Each row below holds a small network's activations on one record, seen along a few directions.
After each row come some of the record's fields: V, M, T, N, H, J.
A field that a record lacks is written missing.
The largest differences between rows may come from other fields.
In the rows, 500 means zero.
Strong random noise was added to every row along 3 fixed directions; ignore it. To show where, here is one row again and again, with new noise each time:
[492 402 643 352 482 634 550 191 672 373 408 575 397 333 461 553 435 375
 508 283 357]
[506 440 683 373 431 617 588 333 556 484 454 526 404 406 414 558 448 319
 451 401 423]
[527 530 590 519 432 491 583 623 368 551 558 436 467 591 436 499 496 464
 425 666 519]
[508 465 634 431 450 573 571 406 520 468 481 508 426 457 440 529 462 406
 461 470 438]
[511 449 518 432 507 526 537 334 572 393 468 516 459 445 502 521 474 479
 513 431 409]

[417 487 704 457 477 613 567 463 520 582 439 499 457 356 413 519 460 351
 508 452 580] -> V=v2, M=m2, T=t1, N=n1, H=h1, J=j3
[485 485 596 611 449 578 510 676 404 427 613 598 489 506 446 429 475 585
 408 577 473] -> V=missing, M=m2, T=t2, N=n1, H=missing, J=missing
[580 562 563 557 538 491 472 547 479 484 487 402 361 604 484 515 510 647
 481 605 458] -> V=missing, M=m1, T=missing, N=missing, H=h1, J=j3
[581 498 343 437 598 424 462 364 484 545 496 458 554 506 527 548 543 482
 542 502 523] -> V=missing, M=m1, T=missing, N=missing, H=h2, J=j3
[491 538 524 591 592 578 407 488 525 349 501 583 464 419 508 396 481 773
 541 476 431] -> V=missing, M=m1, T=t2, N=n1, H=h2, J=j4
[523 469 411 477 576 457 500 305 619 358 466 480 456 475 584 509 509 618
 572 436 406] -> V=v2, M=m1, T=missing, N=missing, H=h1, J=j2
[428 428 477 510 476 581 518 488 552 414 537 594 559 397 468 483 475 469
 483 405 460] -> V=missing, M=m2, T=t2, N=n2, H=missing, J=missing
[412 386 278 519 485 431 430 429 638 213 545 634 634 436 609 447 547 609
 559 389 361] -> V=v2, M=m4, T=t2, N=n2, H=missing, J=missing
[565 623 458 514 507 529 558 671 293 514 561 515 479 595 419 484 564 526
 478 627 484] -> V=v2, M=m3, T=t2, N=n2, H=h1, J=j4
[478 434 506 520 481 522 534 586 476 474 533 511 578 523 482 501 524 426
 469 536 503] -> V=missing, M=m2, T=t1, N=n2, H=h1, J=j2
[456 445 531 432 469 548 451 318 708 469 394 538 465 419 571 532 479 415
 598 326 461] -> V=v3, M=m3, T=t1, N=n2, H=h2, J=j1
[551 541 523 462 388 434 562 584 382 674 587 426 515 573 447 555 506 323
 373 566 552] -> V=missing, M=m4, T=t2, N=n1, H=missing, J=missing
[468 480 404 541 600 427 375 396 620 280 452 516 461 476 641 473 530 688
 573 405 440] -> V=missing, M=m4, T=missing, N=missing, H=h1, J=j4
[485 425 241 537 551 394 416 425 572 288 563 552 591 495 583 464 548 685
 518 457 389] -> V=missing, M=m1, T=t2, N=n1, H=missing, J=missing
[552 555 503 542 643 602 503 486 487 394 483 540 432 444 462 451 486 651
 519 491 441] -> V=missing, M=m2, T=t2, N=n1, H=h1, J=j3
[663 464 311 365 493 427 570 453 438 490 532 490 483 588 464 567 579 372
 401 469 365] -> V=missing, M=m3, T=t2, N=n2, H=h1, J=j2
[600 478 513 371 421 420 497 470 491 629 438 395 459 568 471 587 549 325
 421 499 525] -> V=missing, M=m3, T=t1, N=n1, H=h1, J=j4
[532 509 678 508 426 521 466 566 533 474 507 469 375 572 437 537 476 469
 389 539 432] -> V=missing, M=m4, T=missing, N=missing, H=h2, J=j3
[567 532 515 471 521 395 471 375 601 550 402 354 410 564 552 570 520 449
 499 466 515] -> V=missing, M=m3, T=missing, N=missing, H=h1, J=j2
[417 510 347 510 460 432 531 590 424 513 592 552 644 531 513 450 511 453
 498 522 545] -> V=v1, M=m3, T=t2, N=n2, H=missing, J=missing
[598 503 413 463 565 494 453 477 507 393 522 543 485 487 474 478 498 636
 483 480 373] -> V=missing, M=m1, T=t2, N=n1, H=h2, J=j4
[541 457 321 355 576 396 501 193 610 538 386 432 580 436 620 575 518 316
 630 375 525] -> V=v2, M=m4, T=t1, N=n1, H=h1, J=j3
[481 481 499 488 552 513 508 438 540 468 498 498 545 452 521 515 442 550
 537 446 532] -> V=missing, M=m2, T=missing, N=missing, H=h2, J=j3
[393 440 655 589 375 506 432 506 644 425 496 541 514 484 576 455 462 572
 526 474 497] -> V=v2, M=m4, T=t1, N=n1, H=missing, J=missing
[469 469 453 515 465 447 453 427 586 460 513 490 485 532 563 514 485 546
 546 414 481] -> V=missing, M=m3, T=t2, N=n1, H=missing, J=missing
[414 453 398 394 489 540 616 430 464 645 520 533 623 385 459 562 475 265
 529 418 612] -> V=v1, M=m2, T=t2, N=n2, H=missing, J=missing
[436 417 520 453 517 547 495 396 533 489 445 555 581 382 543 526 502 418
 559 371 541] -> V=missing, M=m1, T=t1, N=n2, H=h1, J=j4
[400 401 424 538 569 494 372 225 758 209 447 612 539 349 662 453 433 719
 661 307 392] -> V=v2, M=m1, T=missing, N=missing, H=missing, J=missing
[578 610 743 513 495 626 514 599 417 515 464 539 329 467 361 431 468 595
 418 580 423] -> V=v3, M=m4, T=t2, N=n1, H=h1, J=j4
[417 406 388 513 490 431 423 477 613 334 478 508 585 504 638 489 532 601
 565 409 460] -> V=missing, M=m4, T=t1, N=n2, H=h1, J=j4
[508 440 524 430 350 383 504 495 520 637 518 388 508 573 532 623 505 245
 405 507 569] -> V=missing, M=m4, T=missing, N=missing, H=missing, J=missing
[523 581 554 449 518 472 510 475 475 651 464 446 448 529 445 525 511 417
 509 535 587] -> V=v1, M=m3, T=missing, N=missing, H=h2, J=j3
[569 481 399 463 493 448 523 581 427 423 542 535 541 564 473 511 559 472
 403 522 406] -> V=missing, M=m4, T=t2, N=n2, H=h1, J=j3
[578 447 462 409 417 410 500 518 520 507 491 401 446 632 498 594 547 401
 431 517 446] -> V=missing, M=m3, T=t1, N=n1, H=h1, J=j3
[434 506 473 508 596 530 570 513 445 633 476 478 619 438 495 452 485 413
 603 567 655] -> V=v3, M=m2, T=t1, N=n2, H=h1, J=j2
[522 463 479 386 414 496 603 552 341 719 591 439 580 512 401 602 516 203
 399 572 651] -> V=missing, M=m2, T=missing, N=missing, H=missing, J=missing
[547 443 282 426 551 496 542 471 472 435 544 557 606 477 459 546 530 447
 495 454 433] -> V=missing, M=m2, T=t2, N=n2, H=h2, J=j3

Here are new rows. What are their fields?
[456 451 503 494 517 566 546 486 495 549 516 523 614 465 471 508 500 383
 523 487 553] -> V=missing, M=m2, T=t1, N=n2, H=h2, J=j2
[441 430 551 403 389 583 563 459 499 557 518 627 516 448 443 535 477 309
 461 390 480] -> V=v1, M=m3, T=t2, N=n2, H=missing, J=missing
[476 359 369 349 466 569 551 334 528 473 541 614 649 347 464 547 506 307
 485 319 467] -> V=missing, M=m2, T=t2, N=n2, H=missing, J=missing
[416 376 437 478 343 393 466 470 604 531 510 477 644 556 604 549 516 350
 512 419 563] -> V=missing, M=m3, T=t1, N=n2, H=missing, J=missing
[556 507 373 553 593 567 531 603 414 351 587 627 529 503 427 458 492 641
 492 526 402] -> V=missing, M=m2, T=t2, N=n2, H=h2, J=j3
[553 520 610 402 457 572 608 569 365 700 550 454 490 533 347 603 455 276
 432 564 597] -> V=missing, M=m2, T=missing, N=missing, H=h2, J=j3
[483 334 365 327 324 453 525 342 584 484 509 553 624 469 507 613 556 196
 415 307 434] -> V=missing, M=m3, T=t2, N=n2, H=missing, J=missing
[347 456 299 589 619 508 445 416 623 318 516 640 648 374 611 409 469 685
 638 390 488] -> V=v1, M=m2, T=t2, N=n2, H=missing, J=missing
[521 570 732 536 432 548 502 540 495 626 479 468 414 533 450 507 471 443
 483 585 550] -> V=v2, M=m4, T=missing, N=missing, H=h2, J=j3
[536 540 700 456 604 663 500 355 538 541 402 527 390 353 462 512 441 469
 534 398 524] -> V=missing, M=m2, T=missing, N=missing, H=h1, J=j4
[453 570 520 570 588 506 448 516 457 555 496 454 504 476 518 458 491 630
 583 548 609] -> V=missing, M=m1, T=missing, N=missing, H=h2, J=j4
[432 444 623 535 398 460 426 480 635 446 490 481 447 517 552 535 460 468
 459 440 492] -> V=missing, M=m4, T=missing, N=missing, H=missing, J=missing
[462 529 808 516 446 575 477 519 634 526 396 480 330 480 466 467 454 517
 498 476 504] -> V=v3, M=m3, T=t1, N=n1, H=h1, J=j3
[549 567 480 408 580 575 598 426 426 577 449 476 488 400 384 529 490 377
 506 506 520] -> V=v2, M=m2, T=t2, N=n1, H=h1, J=j3
[444 483 451 608 475 353 389 536 600 430 519 417 500 588 631 497 495 605
 513 533 524] -> V=missing, M=m4, T=missing, N=missing, H=missing, J=missing
[471 499 606 565 376 467 484 591 509 556 554 465 498 551 500 492 481 480
 418 531 511] -> V=missing, M=m4, T=t2, N=n1, H=missing, J=missing
[464 430 369 478 382 403 494 499 524 508 550 509 642 548 556 521 552 373
 453 450 508] -> V=missing, M=m3, T=t2, N=n2, H=missing, J=missing
[410 502 663 456 495 636 590 525 483 594 497 567 610 380 396 496 428 378
 555 470 606] -> V=v2, M=m2, T=t1, N=n2, H=h2, J=j3
